A small network was shown many inputs. Here are its activations along a few directions, one row for each input.
In each table, some parts of the input vary, and every possible input appears once, in random order.
Descriptions start from the smaller parts, as in this example, which fits no table here: one of 6 places along a line, together with either a single point or one of 9 places along a line or (one of 3 separate values, together with one of 8 places around a ring).
Shared parts are said once, and a part with two or three values counts as separate values.
In the rows, zero is written as 128.

Rows:
R1: [143 124 125 135 116 132 121 149 147 125  87 146 103 131 150 110 106 151
 117]
R2: [133 122 121 127 111 152 144 121 128 148 157 145  86 138 138 102 127 115
 127]
R3: [110 111 137 125  92 131 138  98 113 149 149 124 116 162 125 119 135 109
 112]
R4: [120 146 110 109 108 109 122 121  99 129 142 127 163 125 104 126 115 105
 118]
R5: [134 139 116 120 117 103 102 151 132 108  81 135 155 120 135 126  96 139
 118]
R6: [149 141 170 186 210 156  87 129 157  54 154 112 111 134 132 124 150 165
 155]
R7: [152 142 104 122 132 144 139 161 143 132 125 151 101  97 138 111 116 133
 129]
R8: [142 160 101 114 121 116 103 156 122 104 116 145 153 104 124 114  95 117
 121]
R9: [137 136 114 115 129 102 117 155 136 117  78 133 160 105 133 142 106 138
 125]
R10: [130 106 131 123 130 148 162 129 137 168 131 132  91 119 144 131 144 129
 138]
R11: [114 123 128 118 101 136 144  99 107 151 167 129 115 143 121 119 138 102
 119]
R12: [133 118 119 119 123 152 159 129 131 159 155 141  86 120 136 118 140 120
 136]
R13: [137 150 111 120 112 111  99 153 127  99  99 140 154 121 128 114  90 127
 116]
R14: [110 121 182 171 180 148 108  73 134  94 194  85 131 167 108 151 188 128
 157]
R15: [106  97 142 121 109 122 158 103 123 165 125 118 121 142 129 147 149 121
 124]
R16: [109 109 136 112 120 129 164 109 118 171 142 118 118 127 124 149 153 114
 130]
R17: [149 134 115 137 113 139 113 151 140 118 108 148 101 132 145  99  98 137
 114]
R18: [128  94 136 130 119 139 153 123 140 163 114 132  93 135 148 131 141 136
 132]
R19: [139 146 108 108 140 110 125 161 133 124  95 134 159  91 128 142 110 131
 129]
R20: [117 144 107 101 120 110 139 127 103 139 141 125 163 109 102 142 127 111
 125]
R21: [105 100 143 127  98 122 140  98 118 158 129 119 118 160 132 131 141 121
 114]
R22: [109 124 126 117 104  96 123 119 113 133 105 118 166 143 117 136 116 127
 114]
R23: [113 147 166 167 186 120  90  96 117  65 170  85 183 149  94 158 166 137
 154]
R24: [136 160 159 168 202 125  70 133 136  38 146 107 173 122 116 143 140 153
 154]
R25: [130 116 179 182 197 167 107  95 152  86 183  99  98 158 128 131 176 144
 163]
R26: [139 157  99 106 134 117 121 161 127 114 116 143 155  88 121 128 107 122
 127]
R27: [128 110 131 134 103 149 137 118 132 145 138 139  88 156 143 104 123 124
 120]
R28: [150 130 117 123 138 139 145 161 149 141 101 143 104  99 144 124 121 143
 132]
R29: [152 146 106 131 121 145 121 154 138 119 126 154 101 112 141  96 103 129
 121]
R30: [113 120 125 109 113 134 159 107 110 162 164 126 114 127 118 136 150 105
 128]
R31: [148 119 123 132 127 133 135 153 151 134  82 143 107 112 150 126 117 152
 126]
R32: [124  99 137 136 108 140 138 117 136 154 117 134  91 154 150 116 131 136
 122]
R33: [114 133 116 105 128 105 144 128 110 148 119 116 168 109 109 155 130 120
 127]
R34: [112 121 123 112 117  96 138 124 117 142 102 116 169 126 114 154 126 127
 122]
R35: [116 134 118 117  99 104 115 119 104 126 124 120 164 143 110 126 110 113
 112]
Q: Changing only one part turns R24 into R23. The same change can be made to R9. Which row results?
A: R34
Q: What is each input in this table made of?
A: one of 5 places around a ring, together with either a single point or one of 6 places around a ring
Q: Change only the place on the ring of 6 in R27. List by row number the other rows that result.
A: R2, R10, R12, R18, R32

Rows:
R36: [141 118 120 127 110 146 139 139 140 146 120 148  86 128 149 106 117 130
 121]
R37: [111 120 118 107  92 117 146 113 108 159 134 128 135 137 120 129 126 107
 115]
R38: [138 113 138 140 141 151 140 132 148 138 128 133  88 127 146 123 139 140
 136]
R39: [140 117 122 129 114 146 139 138 141 145 121 146  87 128 149 108 120 132
 124]
R40: [141 120 116 124 103 144 138 140 137 147 119 152  85 129 149 102 112 128
 117]
R41: [141 119 118 126 106 145 139 140 138 147 119 150  86 129 149 104 115 129
 119]
R42: [138 149 111 120 129 111 110 153 128 107 102 135 157 109 124 127 103 133
 123]
R43: [138 149 113 122 134 112 110 152 129 105 103 133 158 109 124 129 106 134
 126]
R44: [140 117 124 131 119 147 140 137 142 145 122 144  87 128 148 111 123 133
 126]
R45: [139 151 105 116 117 110 110 155 125 111 100 141 154 111 125 119  95 129
 116]
R46: [130 158 179 186 220 137  60 107 140  22 179  90 166 145 106 144 162 146
 165]
R47: [138 150 109 119 125 111 110 154 127 108 101 137 156 110 125 124 100 131
 121]
R48: [109 117 125 111 104 118 147 108 110 157 137 121 138 137 118 138 136 111
 122]
R49: [139 114 134 138 137 150 140 133 147 140 127 135  88 127 147 120 136 139
 135]
R50: [107 115 134 117 117 119 148 103 112 154 142 114 140 137 115 147 147 115
 128]
R51: [135 147 128 131 157 113 108 148 133  96 109 123 162 106 122 143 122 142
 136]
R52: [ 99 120 196 183 189 143  99  57 120  77 212  73 144 184  98 152 195 130
 159]
R53: [137 148 116 124 138 112 110 152 130 104 104 131 159 108 124 132 109 136
 128]
R54: [106 114 141 121 126 119 148 100 114 151 145 109 141 137 114 153 156 117
 131]
R55: [108 116 128 113 108 118 147 107 111 156 139 119 139 137 117 141 140 112
 124]
R56: [112 122 114 104  85 117 145 115 106 160 132 133 133 137 121 123 120 105
 110]
R57: [138 150 107 117 121 110 110 154 126 109 101 139 155 110 125 122  97 130
 119]
R58: [140 116 126 133 123 148 140 136 143 144 123 142  87 128 148 113 126 134
 128]
R59: [139 151 103 115 113 110 110 155 124 112  99 142 152 112 126 117  92 127
 114]
R60: [108 115 131 115 113 119 148 105 112 155 140 116 139 137 116 144 143 113
 126]
R61: [110 119 120 108  96 117 146 111 108 159 135 126 136 137 119 132 129 108
 117]
R62: [136 148 121 127 148 112 109 150 132 100 106 127 161 107 123 137 115 139
 132]
R63: [133 125 191 203 210 176  95  88 150  65 204  95  93 168 123 125 185 152
 166]
R64: [111 121 116 105  89 117 146 114 107 160 133 131 134 137 121 126 123 106
 113]
R65: [136 147 124 129 153 113 109 149 132  98 108 125 162 106 122 140 119 140
 134]
R66: [140 115 129 134 127 149 140 135 144 143 124 140  87 128 148 115 129 136
 130]
R67: [138 113 141 143 146 152 140 130 149 137 130 131  88 127 146 125 143 142
 138]
R68: [110 118 123 110 100 118 147 110 109 158 136 124 137 137 118 135 132 110
 119]
R69: [137 148 118 125 143 112 109 151 131 102 105 129 160 107 123 135 112 137
 130]
R70: [106 114 138 119 122 119 148 102 113 152 143 111 141 137 114 150 151 116
 129]
R71: [139 115 132 136 132 150 140 134 146 141 125 138  88 128 147 118 132 137
 132]
Q: What is each input in this table made of?
A: one of 3 separate values, together with either a single point or one of 11 places along a line
Q: Changing only the choice among 3 separate values turns R47 into R39. The same change can be made to R57. Which row results?
A: R36
Q: Which other rows agree with R56 in the choice among 3 separate values? List them by row number.
A: R37, R48, R50, R52, R54, R55, R60, R61, R64, R68, R70
